Each row has a name. Each question is about the rows just above it.

[120 168  87 114 155  87 158  80 166 159  87 161 127 121  95  84 160  83
 158 124 159 118 160 114 127 151 162 122 126] = kiv
[103 158  90 108 139 100 154 103 158 152 108 154 116  90 108 102 168 102
 153  80 150  83 163  88 108 160 154  87 121] = tasu
[108 124  68 159 119  72 120  76 134 129  78 126 114 165  99  67 134  70
 129 164 121 163 136 166 141 119 131 168 113] = Selan
[179 163 135  83 187 130 169 149 150 172 134 170 173  96 124 135 145 132
 166  84 163  92 145  95 116 142 148  87 172] = Febe
[157 120 172  82 132 179 127 178 115 122 177 115 150  94 166 173 111 180
 131  88 120  97 101  98 128 122 107  92 148] = fota
[ 61  96 101 173  65 107  98 111 117  93 103  91  75 158 113 110 116 111
  87 162  92 160 110 151 128 128 116 161  82] = dibup
[123 154  93 146 145  92 148 100 169 160  91 161 117 133  96  99 161  92
 158 125 151 122 171 127 126 151 169 133 123] = lato
[123 154  93 146 145  92 148 100 169 160  91 161 117 133  96  99 125 166
  84 120  89 125 121 119 115 139 121 118  88] = fik
Shift each entry of [123] by +1 times 1:
[124]
[165] with -1 step of 1 on every entry:
[164]

[172 160 183 142 146  97] -> dibup
[169 153 176 165 158  82] -> Dubit
[108  90  83 141 193 131] -> Selan
[168 163 173 158 146  86] -> tasu
[108  90  83 188 196  68] -> Febe
[101  94 182  91  84 158] -> fik
Shift each entry of [108] by -1 times 1:
[107]
[168 163 173] with -1 step of 1 on every entry:
[167 162 172]

[109  95  95 128 184 134  69] = lato
[169 148 164 162 167  84 118] = Febe
[115  98 181  93  99 154 152] = Dubit
[167 153 165 163 161  88 125] = kanuv
[113 102 179  95  98 154 155] = Selan
[160 154 186 139 131 107 140] = tasu
[104  93 173 100  93 151 156] = dibup
[ 83 106  89 131  80 137 155] = fik
[173 160 160 139 176 108 112] = fota
[164 152 186 139 145 109 134] = Robi
[111  93 179  96  99 154 160] = Kal
[157 134 135 173 185  85  98] = kiv
Shift each entry of [131  80] by -1 times 1:
[130  79]
Move every entry of [185  85] by +1 step of 1.
[186  86]
Move every entry of [160 154] by +1 step of 1.
[161 155]
Shift each entry of [139 145 109] by +1 times 1:
[140 146 110]
Move every entry of [115  98] by +1 step of 1.
[116  99]

[159 163 151 158 163 155 172 161 159 166 151 164 156]  Febe
[156 171 155 155 151 152 159 164 149 162 164 153 150]  Selan
[154 155 158 151 182 155 157 149 156 151 151 148 152]  kiv
[185 157 152 157 167 174 168 148 149 172 167 176 153]  fik
[160 173 154 154 157 155 160 163 158 166 151 149 153]  Dubit
[166] with +1 step of 1 on every entry:
[167]
Shift each entry of [156 151] by +1 times 1:
[157 152]
Move every entry of [151 151] by -1 step of 1.
[150 150]
Shift each entry of [155 151] by -1 times 1:
[154 150]
Move every entry of [167] by +1 step of 1.
[168]
Shift each entry of [155] by -1 times 1:
[154]

[168 105 138  81  99 101]  Robi
[115 170 107 168 162 186]  tasu
[136 104 138 107 103 113]  fik
Shift each entry of [105 138  81  99] by -1 times 1:
[104 137  80  98]
Move every entry of [115 170 107 168] by -1 step of 1.
[114 169 106 167]
Shift each entry of [107 103] by -1 times 1:
[106 102]

[ 96 149  98 145 143 144 118 136 138 117 112 119 116 107 152 110 123 150
 149 118 150 147]  fota
[130 162 123 170 162 163 173 170 173 100 135 148 144 134 149 119  91 141
 150  89 154 166]  kiv
[124 144 118 146 147 144 141 147 152 117 122 129 129 121 151 124 116 146
 143 112 157 151]  Dubit
[157 149 152 160 163 157 179 159 173 108 152 154 153 148 138 138 100 129
 141  88 142 160]  kanuv
[105 123 105 109 121 134 100 111 109 137 116 114 115 120 147 123 143 135
 144 145 152 116]  Selan
[157 153 156 162 166 160 186 160 170 114 149 151 148 150 124 134  99 123
 139  91 129 158]  fik
[159 117 159 132 125 114 148 129 133 129 143 139 144 142  99 142 123 104
 107 121 102 122]  Robi
[163 123 156 139 132 122 159 137 150 125 152 149 151 152 104 145 119 104
 107 117 114 136]  Kal
Move every entry of [107] by +1 step of 1.
[108]
[157] with -1 step of 1 on every entry:
[156]
Move every entry of [123 150 149 118] by +1 step of 1.
[124 151 150 119]
Shift each entry of [120 147] by -1 times 1:
[119 146]
Move every entry of [118 150] by -1 step of 1.
[117 149]
Shift each entry of [99] by +1 times 1:
[100]

[112 122 113 117  77 137 124  78 169 125  84 108 180 108 112 134  96 117
 185 114  83] = tasu
[106 101 105 101 142 155 135 147 104 126 139 129 121 125 106 150 134 107
 115 106 135] = Dubit
[ 96  99  95  95 138 157 120 153 115 125 136 135 113 134  91 135 143  86
 108 122 145] = fota
[177 161 166 179 112 101 133 118 148 136 118 119 153 121 170  98 117 174
 153 132 115] = Robi
[118 114 114 114  94 134 141 102 157 137  96 119 170 115 124 118 106 120
 176 115 112] = fik
[105 117 107 106 131 152 116 113 114 124 147 136 106 130 100 139 139 106
 108 130 124] = lato
Move every entry of [117] by -1 step of 1.
[116]
Shift each entry of [ 77 137] by -1 times 1:
[ 76 136]
Shift each entry of [118 148 136] by -1 times 1:
[117 147 135]
[106 130 100 139] with +1 step of 1 on every entry:
[107 131 101 140]
Shift each entry of [106 130] by -1 times 1:
[105 129]
Move every entry of [77] by +1 step of 1.
[78]
Shift each entry of [ 86 108 122] by -1 times 1:
[ 85 107 121]

[104  91 110  95  97 106 123 150 121 146 149 157 149 198 116 136 200  73
 137 201]  kiv
[104  79 110  95  97 106 123 150 121 146 149 157 149 198 116 136 200  73
 137 201]  Febe
[104  91 110  95  97 106 123 150 121 146 149 157 149 198 116 136  81 175
 140 104]  lato
Shift each entry of [79] by +1 times 1:
[80]
Move every entry of [149] by +1 step of 1.
[150]
Shift each entry of [200  73 137] by +1 times 1:
[201  74 138]
Move every entry of [95] by +1 step of 1.
[96]
[150 121] with +1 step of 1 on every entry:
[151 122]
[116] with +1 step of 1 on every entry:
[117]

[133 137 128 134 129 139 132 131 128 136 137 130 133 128 131 142 132 132
 130 137] = fik
[140 162 128 154 133 163 142 140 128 168 165 139 144 129 145 185 141 150
 134 151] = kanuv
[133 137 128 134 129 139 132 131 128 136 140 130 133 128 131 142 132 132
 130 137] = tasu
[132 131 129 133 129 133 129 128 128 129 132 130 130 128 129 131 130 131
 129 132] = lato
[130 128 129 131] with -1 step of 1 on every entry:
[129 127 128 130]
Move every entry of [128] by +1 step of 1.
[129]
Move every entry of [133 129 128] by +1 step of 1.
[134 130 129]

[ 83 135  77  50 120 124 118] : dibup
[ 64 155 114 132 133 130 105] : Selan
[145 167 159  91 144 149 159] : Robi
[176 132 141 117 202 160 159] : lato
[ 85 154 162 145 125 130 152] : kanuv
[ 83 135  77  70 120 124 118] : fik
[129 162 148 157 140 170  99] : kiv
[167 101 122 112 116 139 104] : Kal
[132 182 143 138 147  75  80] : fota
[163 151 109 123 147 148 117] : Febe
[ 98  59 126 177 110 147  63] : Dubit
Move every entry of [167 159  91] by -1 step of 1.
[166 158  90]
Shift each entry of [98] by +1 times 1:
[99]

[145 155 135 186]  kiv
[139 136 134 142]  kanuv
[144 117 104 113]  Febe
[144 153 135 178]  fik
[ 82 106 177 151]  Dubit
[121 113 132 128]  Kal
[147 118 102 112]  lato
[ 60 102 201 163]  Robi
Shift each entry of [ 82 106 177] by -1 times 1:
[ 81 105 176]
Move every entry of [145 155 135] by -1 step of 1.
[144 154 134]
Shift each entry of [106] by -1 times 1:
[105]
Shift each entry of [155 135] by -1 times 1:
[154 134]

